A small network was shown many inputs. Here are its activations along a few directions, one row for each input.
Each table varies a few parts of the input and shows all the possible inputs, shuffled.
Descriptions start from the smaller parts, as in this example, which fits no table here: one of 4 places along a line, together with either a single point or one of 9 places around a ring or (one of 2 separate values, together with one of 8 places around a ring).
Shared parts are said once, and a part with two or three values counts as separate values.
In the rows, 128 means zero.

Rows:
x1: [103 200  98 121 189 130 129  93 107 136  93 197  92 115 137  72]
x2: [181 104 150 120  84 133  90 129 173 120 121  84 140 102 103 188]
x3: [184 102 164 127 105 144  99 129 128  78 134  60 162 121 127 176]
x4: [ 92 112 137 137 172 139 153 150 108 114 115 109 143 155 109 121]
x5: [145  69 129 124 122  30 131 139 144 124 178  73 110 101 162 136]
x6: [117 171 117 147 149 195 143 118 140 165  71 195 109 116 120  99]
x7: [133 162  90 112  92 172 115 172 146 143 138 164 126 107 122 118]
x8: [118 191  70  86 132 106 102 146 112 115 162 167 111 106 139  90]
x9: [155 174 111 140 149 194 111 154 145 164 102 207 127 109 150 108]
x10: [105  70 137 115 123  31 157  99 141 119 138  66  95 114 141 130]
x11: [147 141 183 165  65 150 102  52  77 193 184 229 186 248 168 153]
x12: [159  42 164 147 101 102 147 159 139 103 160  48 152 129 179 156]
x13: [158 174 124 149 170 205 122 155  99 122 113 186 148 129 174  97]
x14: [136 160 103 120 113 183 126 172  99 101 150 143 147 127 146 106]
x15: [ 87 114 127 115 150 125 135 146 155 150  93 133 126 142  94 133]
x16: [113 144  97  97 190  61  95 160 124 128 157 143 125 128 132 113]
x17: [156  43 151 139  81  92 137 159 183 144 146  71 131 110 155 167]
x18: [143 202  88 129 189 132 104 133 110 142 133 207 107 102 158  80]
x19: [127 115 118 123 150 126 109 186 158 156 134 141 141 129 114 141]
x20: [119  43 156 145  82  94 170 123 177 146 114  62 112 117 126 159]
x21: [ 95 159 113 112 113 180 152 132  97  95 110 134 132 140 124  98]
x22: [118 172 133 140 170 202 148 115  97 116  73 177 133 142 152  88]
x23: [119  43 173 137 102 101 174 119 136  98 119  41 137 143 158 148]
x24: [ 83 185  74 107 133 112 140 114 106 122 139 154  88 107 101  81]
x25: [145 100 169 133 106 145 134  93 123  80 102  51 142 128  97 167]
x26: [172 129 124 119 127  73  91 112 132 106 162  84 116  86 100 156]
x27: [130 114 131 131 171 137 119 186 112 114 146 119 163 148 139 129]
x28: [131 128 132 111 128  72 117  72 129 101 121  76 101 100  80 149]
x29: [145 100 151 140  87 138 130  97 165 128  98  72 117 102  65 178]
x30: [111 136 184 186  69 156 142  20  72 198 160 215 164 246 129 143]
x31: [ 95 158  96 119  93 173 147 135 141 144 107 153 108 114  93 109]
x32: [ 76 141 103 103 190  64 127 124 119 129 125 133 105 135 102 105]
Question: Describe the family of inputs behind these rows.
Answer: one of 2 separate values, together with either a single point or (one of 3 separate values, together with one of 5 places along a line)
Question: Which other rows does x8 become when the choice among 2 separate values takes its other values? List them by row number.
Answer: x24
Question: Which other rows does x17 become when the choice among 3 separate values takes its other values? List them by row number.
Answer: x5, x12

Rows:
x33: [ 97 164 110 134 146 144 131 126 119 178 125 213 123 156 133  97]
x34: [148 180 142 154 136 208 115 106  98 147 112 210 154 165 157 112]
x35: [123  86 151 124 136  76 133 125 115 133 152 114 139 156 143 138]
x36: [127 200  83 108 201 163 110 160 121 114  95 180 113  91 142  78]
x37: [139 106 104 109 155  83 121 182 142  98 153  84 119  86 157 116]
x38: [120 189  92 120 135 137 107 124 123 169 139 212 115 129 119 102]
x39: [109 184 128 148 113 199 141  92  78 143 123 204 141 176 134  98]
x40: [128 101 117 102 130 127 136 158 166  94  94  62 106  67 104 127]
x41: [160 113 129 118 103 137 107 164 154 111 132  94 143 112 129 164]
x42: [123 115 130 127 116  72 115  93 139 127 151  91 115 124  97 149]
x43: [ 89 182 112 136 152 183 145 123  87 138 113 193 133 162 121  88]
x44: [128 177 126 142 174 191 118 137 107 142 103 200 146 151 144 101]
x45: [139 111 137 134 107 107 135 106 141 123 121  86 110 104  85 160]
x46: [117 110 114 116 143  88 151 130 150 103 100  67  86  75  96 132]
x47: [138 112 106 100 139 116 123 188 163  91 111  75 120  82 141 136]
x48: [136  90 169 159  82 130 157  76 128 136 116  96 128 144 112 165]
x49: [159  87 161 152  93 125 127 129 121 132 170 111 160 156 172 149]
x50: [151 201 107 127 163 184  93 135 111 134 117 199 137 123 129 107]
x51: [150 102 140 120  94 147 121 135 157 113 114  80 130  97  92 155]
x52: [117  87 154 147 119 114 160 107 137 131 107  85 119 131  99 155]
x53: [140  83 145 140 131 109 129 160 129 127 161 102 151 144 159 138]
x54: [120  95 162 151  90  95 137  64 127 140 147 100 132 164 124 154]
x55: [128  78 157 133 106 153 146 136 153 121 101  80 139 124 106 149]
x56: [117 167 127 146 107 161 128  94 110 182 135 223 131 170 146 108]
x57: [100 115 107 109 152  53 132 117 149 106 130  73  91  95 109 121]
x58: [101  91 147 140 128  79 140  94 135 135 137  90 124 151 111 143]
x59: [144 111 134 111 124  69 108 123 118 124 165 114 131 128 129 143]
x60: [ 96 188  69 100 172 116 124 149 134 148 117 193  91  97 131  74]
x61: [161 107 127 127 119 103 104 158 133 118 174 102 142 116 145 144]
x62: [ 87 206  70 102 179 154 138 147 102 109 105 174 100 103 119  65]
x63: [158  93 162 144  77 158 129 135 142 124 128 103 161 152 156 168]
x64: [139  89 147 131 114 142 132 166 150 119 119  93 153 139 143 158]
x65: [111 207  93 121 141 175 120 122  90 129 126 193 125 135 106  93]
x66: [121 109 110  94 160  50 125 147 128 104 144  96 107  99 141 115]
x67: [147  81 173 146  69 169 143 106 145 126 110  90 148 136 120 159]
x68: [141  90 166 136  99  93 130  94 106 138 161 124 148 168 156 148]
Question: Describe the family of inputs behind these rows.
Answer: one of 4 places along a line, together with either one of 3 separate values or one of 6 places around a ring
Question: Changing only the place on the line of 4 turns x45 into x48. The same change can be made to x65. Which row results?
Answer: x39

Rows:
x69: [105 105 149 156 122 107 150 104 109 162 153 141 137 179 126 132]
x70: [120 149 109 124 109 114 140 104 118 124 134 129 100 107 111 120]
x71: [138 136 135 119 102 184 123 138 133 147 108 166 148 133 129 129]
x72: [113 133 111 110 169  87 128 141 127 125 124 142 117 124 164 105]
x73: [145 137 151 135 127 162 124  98 122 141 100 149 137 131 109 138]
x74: [145 163 119 128 130 157 102 140 115 116 143 143 153 139 136 133]
x75: [144  47 181 156  86 115 160 124 150 122 133  52 159 140 138 171]
x76: [134 157 112 123 110 175 109 150 151 140 114 154 139 126 125 134]
x77: [132 130 147 155 127 177 140 130  94 128 139 147 162 171 156 125]
x78: [122 148 103 115 139 169 127 166 150 131 110 145 126 100 124  99]
x79: [139  62 138 120 118  95 119 154 159  91 134  35 113  99 121 150]
x80: [140 157 128 139 135 153 110 110 140 133 107 138 129 123 106 144]
x81: [147 154 119 138 141 148 128 125 129 129 106 138 110  97 107 129]
x82: [126 124 157 167 132 173 148 100 118 143 103 141 138 153 126 136]
x83: [158  53 173 129  79 107 118 128 147 102 130  60 139 133 122 177]
x84: [154  73 148 131  88 100 104 139 164  96 138  48 129 126 120 183]
x85: [151 142 142 124 122 167 116 128  97 124 136 155 161 148 139 128]
x86: [118 153 111 109 170 140 131 165 108  97 119 135 137 125 145 105]
x87: [145 142 113 126 135  99 118 131 125 139 150 153 114 111 156 118]
x88: [126  62 140 111 129  83 131 165 152  83 113  33 110 111 132 156]
x89: [101 142 108 117 132 113 138 105 126 120 129 118 107 106 109 100]
x90: [103 125 110 121 155  82 127 128 127 143 153 129 115 118 106 108]
x91: [141 154 103 122 116 170 128 165 141 136 114 155 120 101 126 118]
x92: [117 137 120 128 126  89 111 112 130 151 158 139 127 146 107 143]
x93: [123 118 145 124 118  97 126 101 113 158 152 150 135 155 110 136]
x94: [115 153 118 125 103 119 122  89 129 128 134 128 119 133 110 134]
x95: [ 90 123 108 111 166  71 139 137 120 134 132 128 113 132 117 115]
x96: [ 88 141 107 107 143 102 151 114 120 110 109 118 104 120 119 107]
x97: [160  68 138 128  95  96 121 152 152  94 139  47 108 100 123 170]
x98: [140 146 121 127 129 104 100 116 136 143 149 152 132 138 154 133]
x99: [114 146 119 120 176 137 139 135 132 114  82 128 112 110 115 116]
x100: [119 124 140 151 107 195 147 140 130 150 111 159 148 155 145 127]
x101: [108 147 104 104 151 159 139 175 145 121  91 145 122 113 134 106]
x102: [128 147 119 130 164 147 127 126 138 124 102 128 116  97 104 109]
x103: [132 154 111 119 159 151 119 157 114 107 138 134 140 112 135  98]
x104: [122 133 112 128 132  83 129 127 119 147 159 140 108 118 108 129]
x105: [151 160 110 127 136 152 120 155 105 112 143 145 134 112 137 118]
x106: [128 114 149 155 125 123 138 107 116 154 145 155 142 171 173 123]
x107: [145 126 146 123 121 113 115 105 119 150 143 163 140 147 157 127]
x108: [102 122 147 153  99 137 161  81 109 139 129 131 129 166 129 123]
x109: [120 134 142 121  94 127 137  78 112 136 127 139 128 142 113 127]
x110: [126 136 113 119 158  98 116 132 134 134 145 143 120 110 153  98]
Question: Changing only one part turns x86 into x103. The same change can be made to x88. Which row results?
Answer: x79
Question: Changing only one part turns x106 into x72. The same change can be made to x100. Which row results?
Answer: x101
Question: Describe the family of inputs behind these rows.
Answer: one of 6 places along a line, together with either a single point or one of 6 places around a ring
Question: A walk changes only the place on the ring of 6. It starts at x92 and steps to x94. List the rest of the walk in order.
Answer: x80, x76, x74, x98
Question: Which other rows agree with x83 in the place on the line of 6? List them by row number.
Answer: x71, x73, x85, x93, x107, x109

Rows:
x111: [127 193 120 148 140 215 126 125  98 153 111 221 144 156 141  96]
x112: [123  89 165 148 124 161 155 124 136 136  94 114 143 149 133 142]
x113: [140  95 156 142  99 161 138 145 120 122 140 114 166 162 162 139]
x114: [119 105 121 117 161 123 142 165 159 108  90  85 112  94 128 123]
x115: [172 114 165 149 103 148 104 117 130 136 142 130 162 152 145 163]
x116: [127 136 113 113 138 131 131 135 139  90 104  80 110  82  97 129]
x117: [111 102 130 123 128  74 141 133 109 127 169 116 132 152 155 121]
x118: [ 94 199  95 121 167 126 123 105  90 156 134 222 113 150 140  74]
x119: [141 131 106 107 108 126 117 150 164 124 119 106 111  80 103 138]
x120: [112 123 121 125 100  78 125  96 135 157 154 132 106 129 104 134]
x121: [ 92  96 137 134 155  73 153 112 129 141 124 113 114 141 125 120]
x122: [136 106 115 109 135 124 126 187 138  94 136  90 134 104 153 123]
x123: [116 202  67 108 178 178 114 165 121 118 111 198 115 104 135  93]
x124: [143 119 147 143  69 163 126 110 146 149 123 134 139 141 111 157]
x125: [133 122 156 145  98 167 143  95 115 117 106 108 138 142 103 146]
x126: [143 118 135 131 133  63 105 103 119 143 171 130 128 141 139 143]
x127: [102 127 129 128 130  82 142  79 110 122 138 107 106 133  97 123]
x128: [172 123 125 113 139 111  95 158 146 111 138 106 132  92 134 142]
Question: Describe the family of inputs behind these rows.
Answer: one of 3 separate values, together with either a single point or one of 5 places around a ring
Question: Changing only the choice among 3 separate values turns x125 into x127. The same change can be made to x112. Which row results?
Answer: x121
Question: Which other rows does x128 become when the place on the ring of 5 takes its other values? List them by row number.
Answer: x114, x116, x119, x122
Question: Which other rows does x122 become when the choice among 3 separate values takes its other values? List them by row number.
Answer: x113, x117
